Each row below is a small network's average activation on inputs in which a field has the value named, seen along a few directions.
Related values have similar rows: they may be neighbours, one step apart, or belong to one group.
In the rows, 500 means zero.
Strong random noise was added to every row along 2 fixed directions; ignore it. To show where, here is one row again and again, with new noise each time:
[266,257,366,599,428,253,614,493,530,341,578,459,455,340,448,233]
[575,619,698,446,705,650,457,545,419,460,646,813,277,372,578,677]
[249,512,429,518,460,462,666,361,488,424,478,617,448,509,391,537]
[479,501,593,495,618,522,505,531,455,422,627,699,333,359,539,533]


Field Lipul:
h8: [570,633,702,350,643,532,594,464,553,521,472,630,518,609,486,624]
h12: [881,506,688,362,839,572,404,772,275,513,683,693,295,271,793,386]
h11: [418,752,419,504,392,534,660,444,545,564,415,517,273,542,486,727]
h2: [475,496,298,512,263,486,552,530,512,509,648,442,418,556,516,515]
h6: [934,555,896,460,938,565,354,641,446,658,592,517,466,358,742,632]
h10: [575,215,394,469,540,329,334,623,649,512,510,251,697,541,497,158]
h3: [578,662,637,466,503,701,328,693,474,594,651,705,341,631,517,748]
h14: [610,800,490,432,392,764,384,456,501,541,385,510,593,717,422,758]
h13: [270,507,273,417,297,495,503,272,466,645,183,281,799,744,273,510]
h7: [488,605,705,417,603,648,607,449,378,625,622,651,430,419,629,819]
h5: [595,451,564,502,378,461,227,646,672,470,646,235,498,399,470,214]
h9: [660,451,705,527,520,609,530,496,452,459,493,682,375,379,678,518]
h4: [836,459,643,594,907,659,391,704,530,392,448,609,591,340,701,564]
h1: [695,646,524,595,482,631,189,415,370,560,432,541,574,583,453,638]
Lipul is arranged as a ring.
List every value one step from h9, in the order listed.
> h12, h7
List every value one step from h1, in the order listed.
> h14, h13
List every value one step from h2, in the order listed.
> h11, h3
List every value one step from h6, in the order listed.
> h8, h4
